[[-19   1  -9 -14 -19]
 [  0   6 -20 -21  -3]
 [-16   5 -29 -35 -18]] => -29

[[-19  15  15 -13 -16]
 [-31  31  30 -12 -30]
 [  1  -4  -3  -3   0]] => -3

[[  1 -31 -33 -37  35]
 [ -3  29  31  36 -32]
 [ -4  27  29  33 -31]] => 29

[[  9  26 -32   8  11]
 [ 16   5   4  -3  17]
 [-12   4  11  -8   6]] => 11

[[-23   0   3  19 -21]
 [-25   0  20   4  -4]
 [-35   7   5  21  -4]] => 5

[[ 15  27   2 -11 -35]
 [  9 -14  12   8 -11]
 [  6  -8 -34 -24  28]] => -34
---
 6  29  -6  22  15   3
14  32  -7  34  18   9
 6  40   6   8   5   7
result: -7

-33   -8   -4   16   10   31 result: -33

 12  -33  -14   27    6
 11  -14    0    9    3
 11  -15   24   22    4
result: -33

 -1   -8   11    2  -42 result: -42

-16  -24  -34   -6  -14  -12
  7    0   23   -4  -13  -10
result: -34

-41   -2   28   30   33  -31    1 result: -41

-38   -8   -9  -10   -3   -7 result: -38

-32  -16  -12  -39  -25  -37   39 result: -39
---
[[38 61 29 27]
 [31 80 38  6]]
38

[[593 410 364 755 612 287]
 [587 650 577 448 201 593]
 [330 779 285 312 644 490]]
201

[[108 174 150 143]
 [122 153 149 166]
 [ 99 220 134  62]]
149

[[ 64  80  73  89  83 193  56]
 [ 77  71  77  73  76  80  77]]
80

[[204 564 574 615]
 [289 313 424 897]
 [194 727 220 280]]
424

[[241  56  58  51 158 197]
 [198 213  30  52 132  36]
 [ 44  36 112  64  97 132]]
132

[[ -7  25  46  35 -32 -35  39]
 [-13  18  37  27 -28 -26  32]]
-26
---
-22,10,-22,23,42,-31
-9,15,1,-35,27,13
result: 15

976,51,-408,-554,-243,-471 result: 51

177,487,242,80,562,959 result: 487

61,177,184,211,196,214 result: 177

9,2,5,7,4,6 result: 2

264,-306,-657,431,564,-194 result: -306

-46,32,-500,-752,-183,814 result: 32

7,1,8,1,7,3 result: 1

262,77,217,561,572,75
594,718,772,301,730,246
50,32,612,460,355,410
result: 32

584,451,228,280,236,769 result: 451
---
[-35 -14   5 -27  -7] ans = -7
[-22 -15 -15 -23  24 -18  30] ans = 30
[ 31  38  29  36  13 -32] ans = -32
[ 33  22  39   4 -20] ans = -20
[-11  29   0 -13 -16 -30   5] ans = 5
[-14  28   3 -39  31 -21  -2] ans = -2
[ -5   9   6   3   9 -30  -4] ans = -4
---
[[ -2.43  16.59 -10.92  -4.27 -15.81   0.32]
 [  0.46 -14.35  -1.83 -20.91   9.61   3.92]] ==> -2.43

[[-0.212  0.041 -0.167 -0.152  0.151 -0.012 -0.109]
 [-0.050 -0.227 -0.150  0.005 -0.167 -0.036 -0.117]
 [-0.191 -0.090  0.032 -0.122 -0.088  0.029  0.117]] ==> -0.050

[[ 1.48  0.25  1.23 -1.42  1.52]
 [-0.34  0.78  0.03  0.27 -0.41]
 [-1.99  0.11 -1.49  1.50 -1.75]] ==> -0.34

[[-10.8  -0.4  13.1 -11.8  10.8]
 [ -4.4  -5.9  -0.4  -5.9  -1.8]
 [ -6.3  -6.6  14.7   1.9 -16.3]] ==> -4.4

[[  25.41   -8.67    3.44   -0.80  -43.58  157.86]
 [  92.49  -48.55  -62.42 -167.83  112.92  215.64]] ==> 25.41

[[ 0.7 -0.7 -1.6 -0.4 -0.5]
 [ 1.5 -0.7 -1.1 -1.0 -1.0]
 [ 0.8 -0.7 -1.6 -0.4 -0.5]] ==> 1.5

[[-0.119  0.086  0.147  0.113 -0.107  0.047]
 [-0.163 -0.111 -0.094  0.205  0.097  0.007]] ==> -0.119

[[-0.093 -0.045  0.035 -0.070  0.040 -0.199]
 [ 0.082 -0.128  0.198  0.190 -0.082  0.043]] ==> -0.093

[[-11.9 -12.5 -11.8 -12.5 -11.8  20.1]
 [-14.6 -14.9 -11.7  18.9  19.6  20.6]
 [-15.4 -16.2  20.5  21.4  19.4  20.0]] ==> -14.6
---
1.45,11.15,8.86,8.95,-16.57,0.79: 1.45

-4.3,-9.0,5.2,1.0
3.4,-3.0,7.1,-0.1
-5.6,17.2,9.8,-11.6
: -4.3

-0.001,-0.106,0.023,0.095,-0.084: -0.001

-0.887,0.271,-1.089,0.302,0.224,1.365,0.032: -0.887

1.88,-3.65,4.08,14.04,-10.34,15.91,18.41: 1.88

0.06,0.12,0.07,0.07,-0.08,-0.18: 0.06

-1.35,0.94,-0.61,1.67,-1.69
-0.97,1.31,-0.83,1.43,-1.74
-0.22,1.79,-1.21,0.73,-1.71
: -1.35
